These are the activations of a small neural network, seen along a few directions. Each row is one input.
In each table, some parts of the input vary, and every possible input appears once, in random order.
A made-up example of a description, with smaller parts first: one of 4 places along a line, together with either a single point or one of 11 places around a ring or (one of 3 separate values, together with one of 8 places around a ring).
Shared parts are said once, and a part with two or three values counts as separate values.
In the rows, 128 means zero.

Other details of the inputs vary at random and push rows far along two fixed directions, the same in every table; ignore that.

Table:
r1: [150 123 102 166 116 120 127 151 141 132 123]
r2: [124 144 108 105  92 142 165 154 160 170 116]
r3: [124 122 146  99 180 116 108 122 129 121 151]
r4: [ 97 130 162  76 177 134 110 113 115 106 122]
r5: [150 127 102 169 116 129 131 135 141 134 127]
r6: [123 168 115  83 101 130 111 108 127 112 186]
r7: [104 106 154 101 143 138 171 153 149 170  68]
r8: [115  85 173 141 136 127 138 135 112 123  71]
r9: [ 90 132 167  85 174 136 116  98 106 114 124]
r10: [140 133 114 143  72 131 132 136 127 125 132]
r11: [120 126 150 100 174 110 116 112 127 122 149]
r12: [133 125 124 150 102 146 131 129 125 124 102]
r13: [137 143 107 144  87 147 127 126 129 123 126]
r14: [146 113 115 175 128 128 134 137 137 135 107]
r15: [144 140 100 163 109 123 132 128 132 136 145]
r16: [134 122 119 152  84 129 139 131 117 131 116]
r17: [154 121 113 165 103 114 134 143 136 135 130]
r18: [141 162 101  95 134 119 102 121 141 120 202]
r19: [100  60 197 165 167 134 146 133  99 130  20]
r20: [103 119 169  76 169 133 112 115 113 109 130]
r21: [137 136 106 145  75 130 136 129 120 130 135]
r22: [113 145 134 103 173 120 116 101 124 123 162]
r23: [114 103 160 135 149 144 131 123 116 120  76]
r24: [149 134 100 157 107 114 136 129 131 137 149]
r25: [115 177 110  92 109 140 111  99 120 116 181]
r26: [138 113 122 177 126 122 140 135 127 139 108]
r27: [ 95 123 165  79 169 125 120  98 105 114 130]
r28: [150 137  95 154 115 120 122 145 143 129 142]
r29: [129 168 110  82 104 138 106 117 128 111 191]
r30: [151 125 101 166 115 120 127 150 142 131 125]
r31: [127  99 148 146 162 110 138 125 118 134 107]
r32: [154 104 119 170 118 119 129 156 135 136 115]
r33: [135 165 100 101 132 113 116 104 130 126 199]
r34: [145 136 108 140  74 139 126 144 129 123 140]
r35: [112 127 149  99 198 124 112 103 128 118 139]
r36: [141 148 100 140  80 140 125 141 131 120 134]
r37: [136  92 151 158 148 111 136 140 127 133  95]
r38: [104 142 146  79 159 135 109 113 119 107 138]
r39: [117 118 132 116 112 140 172 159 154 172  79]
Each input here is: one of 3 separate values, together with either a single point or (one of 2 separate values, together with one of 6 places around a ring).
Which other rows does r5 become when the choice among 3 separate values takes its other values? List them by row number.
Answer: r14, r35

Table:
r40: [164 105  90 202  82 106 148 147 132 144 120]
r41: [155 119 107 164 113 122 121 156 143 118 137]
r42: [168  84 132 205 107 108 143 171 127 142  82]
r43: [104 162 131  95 133 128 136 110 139 140 150]
r44: [118 140 127  81 135 138 128 138 149 126 146]
r45: [128 104 132 176  82 129 135 148 103 103  53]
r46: [ 85 114 179  67 207 139 116 117 126 132  96]
r47: [110 150 135  82 193 124  85 100 127 110 177]
r48: [178 173  41 185  56 138 129 130 142 134 181]
r49: [ 85 101 178  66 202 116 142 108 121 141 102]
r50: [128 205  76  69 105 152 121 102 145 132 207]
r51: [131  47 200 176 136 139 139 126 107 114  26]
r52: [136 110 120 188  48 147 139 150  97 130 107]
r53: [ 97 105 189  61 200 119 134 126 124 135 104]
r54: [133 201  83 102 121 113 104  91 138 119 233]
Describe the family of inputs behind these rows.
Answer: either one of 3 separate values or (one of 2 separate values, together with one of 6 places around a ring)
A walk changes only the place on the ring of 6. It starts at r50 and steps to r46. List the rest of the walk in order.
Answer: r44, r53, r49, r43

Table:
r55: [116 144 138  77 139 133 114 125 134 114 151]
r56: [140  89 143 161 151 121 126 146 124 123  89]
r57: [110 147 141  87 137 141 121  96 122 120 145]
r58: [159 153  67 187  15 140 149 145 137 140 123]
r59: [115 142 133  78 141 138 115 121 127 115 149]
r60: [121 147 121  93 158 112 111 105 121 116 177]
r61: [109 145 134  79 135 128 124 114 119 121 150]
r62: [107 147 136  87 143 142 112 120 124 116 144]
r63: [116 157 124  99 162 118 110  90 119 111 171]
r64: [124  99 144 170 149 117 135 136 112 131  91]
r65: [125  92 156 140 125 135 145 139 117 135  80]
r66: [116 143 144  79 135 131 122 115 128 123 156]
r67: [115 152 121  80 160 133 130 127 152 142 149]
r68: [111 148 134  86 142 143 112 108 128 112 138]
r69: [158 205  45 115  16 130 124 134 150 131 219]
r70: [156 153  68 186  15 139 147 157 134 144 131]
r71: [159 149  60 176  45 129 165 163 163 170 129]
r72: [134  94 147 172 148 125 136 121 119 127  91]
r73: [124  99 145 141 148 131 160 146 143 164  79]
r74: [116  98 158 147 125 141 142 137 115 137  80]
r75: [130  92 149 172 149 125 133 133 116 133  95]
r76: [134  90 149 161 146 105 135 142 124 131  92]
r77: [132  96 145 169 154 126 124 144 120 124  89]
r78: [130 146 128  91 160 115  99 118 136 110 175]
r79: [137  85 148 163 147 119 135 135 119 132  95]
r80: [138  86 154 161 145 113 133 139 127 132  98]
r81: [124 156 124  96 168 127  98  99 128 104 170]
Describe the family of inputs behind these rows.
Answer: one of 3 separate values, together with either a single point or (one of 2 separate values, together with one of 4 places along a line)
The inputs of r79 and r56 match in every part but the choice among 3 separate values. If r72 is changed in the same way as r79 into r56, which row does it become?
Answer: r81
Which other rows does r66 become when the choice among 3 separate values takes its other values? List them by row number.
Answer: r55, r69
Which other rows does r68 become when the choice among 2 separate values takes its other values? List them by row number.
Answer: r81
Which other rows does r58 become when the choice among 3 separate values takes its other values? List them by row number.
Answer: r57, r68
